These are the activations of a small neural network, seen along a few directions. Each row is one input.
Each table varies a few parts of the input and shows all the possible inputs, shuffled.
A made-up example of a description, with smaller parts first: values(2) and (point or line(11) or (ring(5) and line(6))).
Shared parts are said once, and a part with two or three values counts as separate values.
(in the rows, 128 means zero)

Other details of the inputs vary at random and push rows far along two fixed directions, the same in every table; ignore that.

Rows:
x1: [190 155 176 130 138  86 132 118 196 104 163 155 165]
x2: [124 136 105 148  94 135 139 148 114  84  47  96  77]
x3: [ 83  78 110  88 154 156 149 123  60 192 196 160 151]
x4: [190 164 181 134 129  88 133 107 187 107 155 152 173]
x5: [186 163 154 132 119  86 127 121 197  98 155 146 165]
x6: [155 149 167 133 160 112  84 110 196 144 157 125 167]
x7: [172 150 147 135 122  94 125 111 181 123 179 153 165]
x8: [ 84  89 106  91 135 162 147 114  54 196 192 155 164]
x9: [ 73 101 112 102 163 167  97 132  93 180 139 114 135]
x10: [114 145  95 150  94 133 126 162 118  68  56 104  64]
x11: [131 148 118 174  93 125 134 148 126  61  23  89  47]
x12: [116 123 106 145 103 139 138 132 103 117  89 111  93]
x13: [ 96  83 105 115 139 146 150 126  79 168 152 136 118]
x14: [ 98 105 118 106 162 150 103 127 122 172 127 105 143]
x15: [109 131 120 137 114 141 137 141  93 106  88 120  93]
Description of these inputs: values(3) and (point or line(4)).
- The inputs of x9 and x14 match in every part but the values(3) part. If x8 is changed in the same way as x9 into x14, which row does it become? => x2
- Which other rows does x5 become when the line(4) part takes its other values? List them by row number. => x1, x2, x4

Rows:
x16: [105 123 125 117 141 146 106 141 118 133 133 130 122]
x17: [157 142 181  97 160 116 108  95 164 173 226 172 223]
x18: [125 114 128 124 129 126 154 123 102 131 127 138 118]
x19: [115 117 101 121 115 130 132 144 117 125 144 134 125]
x20: [157 141 135 151 103 108 137 126 153 103 114 124 125]
x21: [106 131 127 122 136 144 121 143 106 124 140 140 119]
x22: [109 124 113 120 134 135 115 128 122 145 122 112 136]
x23: [148 155 161 151 124 122 126 125 142 102 110 129 118]
x24: [121 122 126 131 118 131 144 117  99 134 129 137 121]
x25: [146 144 143 149 128 111 113 120 164 117 104 108 125]
x26: [129 103 116 126 122 123 156 129 114 136 128 127 124]
x27: [147 147 160 146 129 124 111 123 154 110 103 119 122]
x28: [121 117 142 126 144 137 145 128 102 135 124 132 118]
x29: [110 128 113 119 122 133 131 138 106 120 143 146 118]
x30: [118 106 123 125 147 127 132 124 124 149 118 111 125]
x31: [104 121 108 120 140 134 109 139 128 139 134 119 125]
x32: [151 150 127 138 102 111 130 136 154  95 116 126 132]
x33: [158 141 129 148 113 113 125 119 166 114 110 114 122]
x34: [130 103 109 123 132 129 144 123 126 146 123 117 122]
x35: [121 121  99 118 119 137 128 127 124 142 127 118 134]
x36: [147 161 139 136 109 114 128 129 142  90 115 138 126]
x37: [116 117  94 119 125 136 121 138 130 136 139 125 122]
x38: [111 135 132 121 130 145 128 133 100 130 128 133 130]
x39: [119 108 140 122 148 139 130 126 115 143 116 122 122]
- What do these inputs look like to the network? => line(4) and ring(6)
- Which other rows does x39 become when the line(4) part takes its other values? List them by row number. => x16, x17, x27

Rows:
x40: [181 151 167 135 111 104 137 120 173 114 144 139 176]
x41: [108 144 131 127 143 148  87 145 140 120  78  94 116]
x42: [106 106  97 155 108 128 143 121  94 136  89 102  84]
x43: [130  96 163 107 160 133 143 115 115 178 212 166 175]
x44: [119 139 136 148 107 145 118 148 115 100 103 119 105]
x45: [149  94 140 122 134 118 159 115 133 161 175 143 159]
x46: [126 103 154 116 147 136 129 115 115 180 219 168 176]
x47: [119 131 124 131 120 127 111 139 127 108 130 142 105]
x48: [ 86  72  80 116 150 152 128 132 106 175  99  84 103]
x49: [121 134 133 118 129 131 124 147 116  90  90 130 101]
x50: [ 92  77 100  83 160 152 113  95 107 240 219 131 205]
x51: [106 101  78 132 100 133 135 141 103 119  98 116  85]
x52: [111 143 110 143 121 127 117 158 126  95 116 128  91]
x53: [105  91  89 110 126 159 164 125  69 154 101 116 104]
x54: [180 149 173 139 134  84 143  97 169 121 136 136 163]
x55: [110 129 121 144 144 140  83 143 150 125  94  97  96]
x56: [175 135 154 105 133  92 138 109 170 125 171 159 181]
x57: [167 155 153 124 140 106  98 114 202 134 133 114 179]
x58: [126 141 123 148 120 144 119 135 123 107 106 129  83]
x59: [119 131 146 153 136 122 133 126 116 111  92 118  86]
x60: [155 167 191 129 143 105 117  98 151 134 170 158 183]
x61: [131 142 137 130 133 145 133 136 114 102  88 127  95]
x62: [167 152 168 130 127  95 137  90 158 143 163 146 188]
x63: [104 108 130 129 130 155 142 154  81 114  81 113  93]
x64: [106 156 110 137 113 134 113 156 120  90 114 124 103]
x65: [111 146 119 131 107 137 106 145 119  91 105 130 101]
x66: [ 99  78  88  89 145 131 152 111  89 214 245 165 188]
x67: [170 160 126 156 111  85 139 149 190  59  90 115  97]
x68: [177 178 131 164  88 112 122 125 180  69  85 116 104]
x69: [100  90  74 129 113 158 150 124  78 160 119 119  92]
x70: [173 132 167 139 140  84 147  88 170 145 172 147 166]
x71: [117  62 129  81 153 143 170 104  76 219 216 157 202]
x72: [115 137 137 161 124 125 119 126 115 113  99 120  87]
x73: [124 155 133 131 119 152 123 136 112 103  90 127 104]
x74: [191 146 156 136 131  98 144 102 188 121 160 150 150]
x75: [115 136 118 135 134 124 132 158 127  93 109 126  89]
x76: [ 60  74  53 100 104 167 143 134  42 167 125 118 108]
x77: [176 142 160 121 156  98 107 111 206 136 138 116 177]
x78: [ 83  78  71 124 137 154 114 133 105 177 107  86 104]
x79: [111 150 137 155 115 132 114 125 109 108  97 117 100]
x80: [113 123 130 135 157 137  97 143 151 123  87  95  94]
x81: [ 90 111 116 118 158 157 103 149 110 134  70  88  96]
x82: [129 138 154  92 140 128 117 117 126 145 190 172 185]
x83: [166 167 132 134 110  92 124 125 182 103 168 144 166]
x84: [ 84  99  88 135 108 147 145 114  64 161 109 106 109]
x85: [171 171 160 160 125 115 122 135 177  63  85 129  83]
x86: [120 138 151 142 137 126 132 127 107 107  82 117 100]
x87: [163 177 174 157 107 119 114 151 164  59  75 121 114]
x88: [116 144 124 125 135 128 131 159 117  89  98 125 103]
x89: [102  83 107  65 138 142 149 101  78 211 221 169 207]
x90: [ 61  97  82 110 125 191 133 130  36 170 133 129 101]
x91: [ 73  54  69 123 112 167 160 139  44 181 125 111  99]
x92: [184 166 155 129 115 110 134 106 174 116 145 146 166]
x93: [119 126 127 129 127 127 125 146 125  94 101 132  87]
x94: [172 140 157 135 111 107 132 110 168 135 182 147 184]
x95: [105 142 121 138 136 147  78 142 144 120  91  94 108]
x96: [175 150 135 150 104  88 132 137 189  61  82 121  95]
x97: [162 157 140 113 125  97 135 122 167 125 179 153 190]
x98: [ 85 138 101 119 121 151 127 163  84 105  94 119 100]
x99: [171 145 148 109 141  88 145 119 172 127 185 156 188]
- What do these inputs look like to the network? => values(2) and ring(5) and (point or line(5))
- The inputs of x43 and x45 match in every part but the values(2) part. If x41 is changed in the same way as x43 into x45, which row does it become? => x57
- Which other rows does x91 become when the values(2) part takes its other values? List them by row number. => x46
- List by row number the other rows that have the values(2) part and the ring(5) part in common with x89. => x40, x57, x62, x92, x97
- Start at x81 and move only the ring(5) part, one step at a time. The first step leads to x80. Which rows follow, in order? => x55, x95, x41
- Which other rows does x64 become when the values(2) part takes its other values? List them by row number. => x83

Rows:
x100: [128 128 134 146 139 132 110 138 144 120  95 107 100]
x101: [122 147 121 135 110 131 122 156 124  90 113 131 109]
x102: [128 140 143 146 125 132 128 142 119 100 105 133  96]
x103: [ 62  79  95  97 154 171 121 104  59 224 179 126 155]
x104: [140 132 127 151 110 118 142 117 126 118  90 112 109]
x105: [129 149 131 126 113 140 125 142 120  94  98 130 112]
x106: [186 171 187 111 145  78 114 110 202 122 247 197 218]
x107: [135 125 109 151 110 114 138 129 139 108 112 120  92]
x108: [142 124 104 130 115 114 147 138 141 102 102 121 102]
x109: [125 137 139 143 130 124 129 142 121  96 108 137  90]
x110: [139 128 113 154 106 123 137 129 137 112 109 117  98]
x111: [186 185 193 114 135  86 111  98 193 130 235 189 234]
x112: [125 151 145 145 120 131 125 130 111 104  96 128 106]
x113: [125 148 147 134 125 130 134 136 113  98  91 123 114]
x114: [125 152 138 147 109 138 116 132 121  99 109 130 103]
x115: [ 82  70  78  82 134 160 164 106  47 213 172 136 163]
x116: [196 163 214 113 160  87 128 103 195 130 231 191 218]
x117: [138 132 118 153  98 126 133 120 133 114 102 114 105]
x118: [135 139 116 154 101 121 135 116 130 116 100 111 108]
x119: [128 132 116 124 140 125 112 145 154 107  98 112 105]
x120: [141 119 120 149 119 110 146 130 135 110 103 121  93]
x121: [128 144 148 145 118 136 124 134 114 102  98 130 103]
x122: [191 165 206 124 165  86  98  80 212 160 217 164 225]
x123: [145 127 108 133 110 123 146 138 138 106  99 118 108]
x124: [ 62  71  84  83 146 172 122 123  61 216 178 126 165]
x125: [126 144 120 126 130 134 108 133 142 116  85 102 120]
x126: [ 64  79  99  97 145 175 142 122  39 200 197 156 139]
x127: [ 84  53  92 101 143 158 166 110  49 217 182 141 143]
x128: [ 69  90  99  76 144 172 147 118  36 198 179 153 161]
x129: [125 136 138 134 139 129 116 131 138 119  80  97 118]
x130: [141 116 122 137 124 109 155 136 136 104  97 117 101]
x131: [124 136 114 136 124 129 104 150 152 109 103 106 115]
x132: [125 122 131 131 149 122 120 144 147 111  92 106 102]
x133: [118 146 114 135 120 129 102 138 142 115  93 100 124]
x134: [138 129 102 141  99 118 139 143 138 104 107 115 112]
x135: [131 138 124 126 128 137 107 137 148 113  88 105 118]
x136: [128 128 140 133 137 134 115 135 141 117  83 100 116]
x137: [129 144 125 124 125 126 129 150 129  87 108 138 100]
x138: [144 122 130 139 112 121 150 128 130 111  87 110 114]
x139: [ 68  68 110  81 163 160 159 129  41 192 187 157 144]
x140: [119 132 119 145 135 127 104 137 150 114 107 110  93]
x141: [146 127 131 151 107 121 140 121 131 115  94 115 107]
x142: [125 136 125 148 131 134 102 136 151 117 105 107 101]
x143: [ 63  70  95  96 152 177 120 109  59 223 180 127 151]
x144: [127 131 138 145 132 135 106 129 139 122  88 104 108]
x145: [124 125 130 143 144 123 111 138 146 116  98 111  94]
x146: [ 70  65  85  76 164 174 133 126  65 215 177 131 154]
x147: [147 120 128 141 119 116 153 136 137 107  95 113 108]
x148: [130 145 127 127 121 136 129 150 124  92 104 133 105]
x149: [120 144 128 145 121 127 122 141 125  93 118 136  89]
x150: [137 132 107 140  92 121 135 134 134 107 100 112 119]
x151: [196 151 205 113 174  86 110  99 220 151 220 165 223]
x152: [145 130 113 132 103 126 142 129 134 108  92 115 115]
x153: [208 156 198 119 145  72 142  78 202 149 216 170 231]
x154: [122 151 125 134 103 135 119 147 120  93 106 128 116]
x155: [135 126  98 138 104 109 140 143 141 101 110 119 106]
x156: [186 158 178 111 159  78  97 106 227 143 237 171 222]
x157: [129 141 149 133 122 135 133 140 116  96  93 126 111]
x158: [ 75  72  72  90 123 155 158 111  47 212 181 134 166]
x159: [120 158 134 148 111 135 118 129 116 102 105 127 105]
- The inputs of x144 and x145 match in every part but one. If x135 is changed in the same way as x144 into x145, which row does it become? => x119
- What do these inputs look like to the network? => values(3) and line(4) and ring(5)
- Which other rows does x117 become when the values(3) part takes its other values? List them by row number. => x114, x143
- Which other rows does x102 become when the ring(5) part takes its other values? List them by row number. => x101, x116, x126, x148
- Which other rows does x137 become when the values(3) part takes its other values? List them by row number. => x108, x119
